[[ 2.79 -3.16 -1.19 -2.22  0.59 -1.00 -0.49 -5.33 -2.32 -0.96]
 [ 0.86 -3.88 -1.32  0.56  3.73  2.59 -1.60 -2.04 -4.35  0.42]
 [ 3.02 -4.77 -1.12  1.64 -0.85  1.62  0.03 -1.01 -3.17 -0.87]
 [ 1.51 -3.72 -1.31 -3.79  3.19  0.76 -2.89 -6.56 -4.41 -0.07]
 [ 1.61  0.38  2.31 -2.88  1.70  0.79 -0.39 -2.12 -2.16  2.81]
 [ 0.19 -2.68 -0.87  2.76  1.37  2.93 -0.72  1.37 -2.08  0.00]
 [ 2.98 -4.10 -0.86  0.98 -1.13  1.39 -0.25 -1.22 -2.71 -0.53]]	0.00

[[-3.16  2.75 -2.61  1.66  1.21 -4.23 -1.12 -1.34  4.14  1.04  0.91  1.55
  -1.17 -3.15]
 [-6.07 -2.30  1.87 -1.27 -0.85 -0.03 -2.43  2.07 -3.08 -0.25 -2.54 -1.36
  -0.15 -0.25]
 [ 2.19  3.42  4.06 -1.02  0.60 -2.38 -3.62 -1.74 -1.19 -2.37  0.76  1.75
   0.84  1.94]
 [ 1.59  1.92 -0.30 -0.12 -0.04  0.65  4.21  3.54  1.06 -0.21  4.44 -2.49
  -0.08 -3.45]
 [-6.07  2.98 -1.77 -0.25  1.10  0.01 -1.11 -2.21 -1.95 -0.49 -1.53 -2.66
   3.66 -0.94]
 [ 0.75  1.29  2.58 -1.38  3.58  0.26 -1.72 -1.79 -1.16  0.05  5.27  1.51
   0.36 -0.99]
 [ 5.42  3.21 -3.06 -1.40 -0.63 -0.62  0.05  1.37 -0.55 -1.67 -0.80  3.01
   1.58 -0.44]]	-0.99

[[-2.56  0.29 -1.81 -2.62  1.73  1.17  2.80]
 [-4.55  1.65 -4.16 -2.61  3.59  3.06  3.96]
 [-4.13  1.72 -3.92 -1.94  3.32  2.99  3.27]
 [ 4.81 -2.59  5.05  1.09 -4.12 -4.00 -3.03]
 [-4.85  2.88 -5.27 -0.59  4.21  4.27  2.77]
 [ 1.30 -2.20  2.48 -2.41 -1.71 -2.43  0.61]
 [ 3.43 -0.78  2.74  2.85 -2.46 -1.88 -3.50]
 [-2.81  2.61 -3.76  1.38  2.85  3.33  0.68]]	-3.50

[[ 1.17 -2.75 -1.73  4.52  1.46 -1.36 -2.69 -4.10  2.07  2.14  2.43  3.40]
 [-0.88 -2.45  0.46 -0.48 -4.01  3.00 -3.64 -3.78 -0.87 -1.77  4.55 -3.18]
 [-3.45 -2.25  0.64  0.48  4.80  2.18 -4.50  1.46 -1.84  5.52 -2.52 -3.12]
 [-3.05 -1.69  5.68 -0.01  3.81 -2.58  3.68  0.91 -4.70 -0.64  1.40  3.55]
 [ 4.94  2.68  5.77  3.85 -3.40  2.44 -1.41  3.92  2.12  2.65 -3.60  4.64]]	3.55

[[ 0.75 -2.31  2.68 -0.10  2.09  6.25]
 [-0.23 -2.31  1.05  0.06  0.05  0.10]
 [ 0.88 -2.31  3.63  0.05  0.00  0.03]
 [ 1.41 -2.31  2.72 -0.01  0.04  0.14]
 [ 0.71 -2.31  3.55  0.07  0.30  0.91]
 [-0.14 -2.31  1.02  0.05  0.08  0.20]]	0.91
---
((5, 5, 9, 12), (26, 30, 3, -42)) ==> 5
(59, 33, 44, 22, 42, 78) ==> 33
(3, 3, 8, 2, 8, 6) ==> 3
(185, 153, 98, 174, 204, 31) ==> 153
((-153, -275, -21, -16, 127, -10), (-717, -577, 322, -716, 991, -401), (258, 864, 520, 411, 448, -617)) ==> -275
(210, 6, 154, 151, 58) ==> 6
(567, 538, -394, -435, -371, -988) ==> 538
(901, 240, 813, 891) ==> 240
(773, -620, 666, 575, -709, -38, 483) ==> -620
---
[[6 2 6 6 6 2]
 [3 6 8 7 4 4]
 [7 1 8 5 3 4]]
3

[[-26  10   3  -1 -21 -15  25]
 [-29  17   7   1 -18 -18  23]
 [-36 -15 -35 -19 -36  14 -19]]
14

[[5 6 7 4]
 [5 6 7 5]
 [4 6 2 4]]
2

[[8699 6393 5545 8256 6708 6689 5218]
 [4476 9458 7053 7492 6624 7339 4663]
 [2007 6713 8195 2997 6550 6240 9784]]
6240

[[6759 5435 6018 6418 5704 5058]
 [6138 5994 5890 6826 6406 2483]
 [4110 6727 5856 5821 7892 4999]]
7892

[[4785 4512 6053 5105]
 [1544 7780 9178 4825]
 [4796 4716 5954 5373]]
5954

[[179 191 171 193 175 170]
 [172 190 167 186 167 186]
 [212 209  65 197  31 131]]
31

[[76 89 30 18 61 67 74]
 [45 75 61 63 57 61 46]
 [66 57 55 65 56 57 50]]
57
---
[ 5.33 -4.79 -3.52  5.84 -1.39] | 5.33, -1.39

[-2.42 -0.64  5.51  6.24  1.69  0.87] | -2.42, 0.87

[ 0.58 -1.10  2.36 -1.56 -0.94 -5.03 -0.13] | 0.58, -0.13

[ 2.36  2.46  1.85 -5.41] | 2.36, -5.41

[[-2.66  3.77  0.10  2.17]
 [-0.45  1.32 -1.27  0.88]
 [-0.35  0.53 -0.25 -4.99]] | -2.66, -4.99

[-0.44  6.35 -1.28 -3.12  1.22 -0.78] | -0.44, -0.78
---
[-5.01 -2.63  3.44  3.00  2.01]	3.44
[ 1.99  0.44 -5.15 -1.62]	0.44
[-1.81  0.28 -6.56  1.11  0.14 -2.42  1.52]	0.14
[ 4.53 -0.75  2.58  5.28 -2.93  4.64 -0.09]	-2.93
[-3.65 -1.98 -4.70  3.41 -6.25  1.45]	3.41
[ 0.34 -0.04  6.33  1.36 -4.30]	6.33
[-0.01 -6.10 -2.37  2.06]	-6.10
[-6.09 -3.76  0.82  0.72 -3.60  0.08  2.74]	-3.60
---
((-4.9, 5.9, -3.3, 2.8, -3.7, -5.0, 4.4), (-11.6, -8.6, -5.6, -1.2, -7.4, -2.3, 12.6), (6.3, -4.6, 3.4, -7.5, -5.7, -2.1, -19.3)) ⇒ -5.0
((-1.8, -1.2, -1.3, -1.1, -1.4), (1.4, 1.1, -0.1, -0.4, 0.3), (-0.4, -1.8, -1.4, 1.5, -0.8)) ⇒ -1.1
((11.969, -12.281, 5.250, -15.561), (-17.093, 2.446, 17.714, 15.179), (8.702, -13.327, 21.061, -10.996)) ⇒ 5.250
((-12.8, 8.8, -12.7, -22.3, 19.4), (-7.2, 16.1, 13.7, 11.8, -8.3), (0.8, -0.4, -0.2, 0.8, 1.5)) ⇒ -22.3
((0.07, 0.21, 0.05, 0.02), (-0.01, 0.01, -0.01, -0.02), (0.02, -0.06, -0.16, 0.17)) ⇒ 0.05
((102.8, -134.7, -65.4, -46.5, 72.1, 48.4, 61.5), (2.2, -111.2, 12.8, 36.1, 85.2, 53.5, 26.9), (209.9, -17.8, -235.0, 31.5, -34.5, -137.8, 136.8)) ⇒ 48.4
---
[[0.87, -1.61, -0.88, -0.91, -1.36], [4.84, -2.27, -1.49, 1.79, 0.83], [2.72, -5.83, 0.36, -0.46, 0.08]] gives -0.46
[[-0.44, 4.49, -0.06, 1.49, -1.32], [1.39, 2.02, -0.01, -2.18, 3.79], [1.80, -2.93, 0.34, 5.12, 2.03]] gives 5.12
[[-3.98, 1.29, -2.99, 4.65, -2.62, 0.69, -0.40], [-1.53, -3.07, -2.43, 3.00, 0.48, -0.26, -1.92], [0.67, -3.37, -0.04, 4.82, -1.40, 1.53, -1.82]] gives 1.53
[[-6.15, 4.78, -3.73, 2.46, 6.06, -5.41], [-2.19, 0.52, -3.52, 2.08, 0.93, -4.57], [0.23, 2.32, -2.55, 3.97, -3.73, -2.17]] gives -3.73
[[1.21, -5.22, 2.99, -2.92, 2.21], [0.61, 1.24, 1.30, 2.17, 1.61], [-1.00, -3.82, -4.65, -2.25, 1.39]] gives -2.25
[[4.30, -0.56, 0.33, -3.42, 4.34], [1.08, -4.25, 1.73, 1.84, -0.20], [0.83, 6.35, 0.69, 2.46, 1.68]] gives 2.46
[[-1.14, 1.20, 1.24, -3.26, 0.80, 0.05], [-2.12, 0.20, -1.04, 6.55, -0.56, 1.19], [4.13, -0.35, 0.88, -1.45, 1.71, -2.18]] gives 1.71
---
((200, -536, -86, -516, 260, 133, -353), (-260, -160, -772, 27, -857, 286, 842), (-686, -868, -400, 417, -179, -633, 189)) yields 286
((15, 15, 30, 62, 26), (30, 76, 46, 35, 58), (19, 28, 39, 66, 22)) yields 35
((473, 256, 277, 403), (274, 286, 333, 278), (380, 372, 158, 832)) yields 333
((446, 567, 215, 553), (592, 366, 369, 344), (176, 130, 207, 753)) yields 369
((6, 5, 6, 4, 5), (5, 7, 7, 7, 6), (6, 3, 7, 6, 2)) yields 7
((-19, -27, -2, 32, 23), (13, -9, -1, 32, -27), (7, -29, -28, -15, -16)) yields 32
((62, 64, 25, 30), (82, 26, 59, 16), (26, 85, 71, 17)) yields 59
---
[-0.70 -1.24  5.90 -1.14] result: -1.24
[-5.86 -1.48 -0.59  3.36  1.99  5.62] result: 3.36
[ 6.00 -3.76  3.21  3.00] result: -3.76
[-0.15 -3.28 -5.22 -1.43  5.76] result: -5.22
[ 1.88 -1.33 -2.62 -0.37  6.01  0.74  4.59] result: 6.01
[ 0.03 -4.12 -4.68 -3.08] result: -4.12
[-4.67 -0.80  2.87 -1.05  4.13] result: 2.87
[-5.86  4.36  1.15  0.51] result: 4.36
[ 3.42  5.95 -2.52  1.83  2.30] result: -2.52
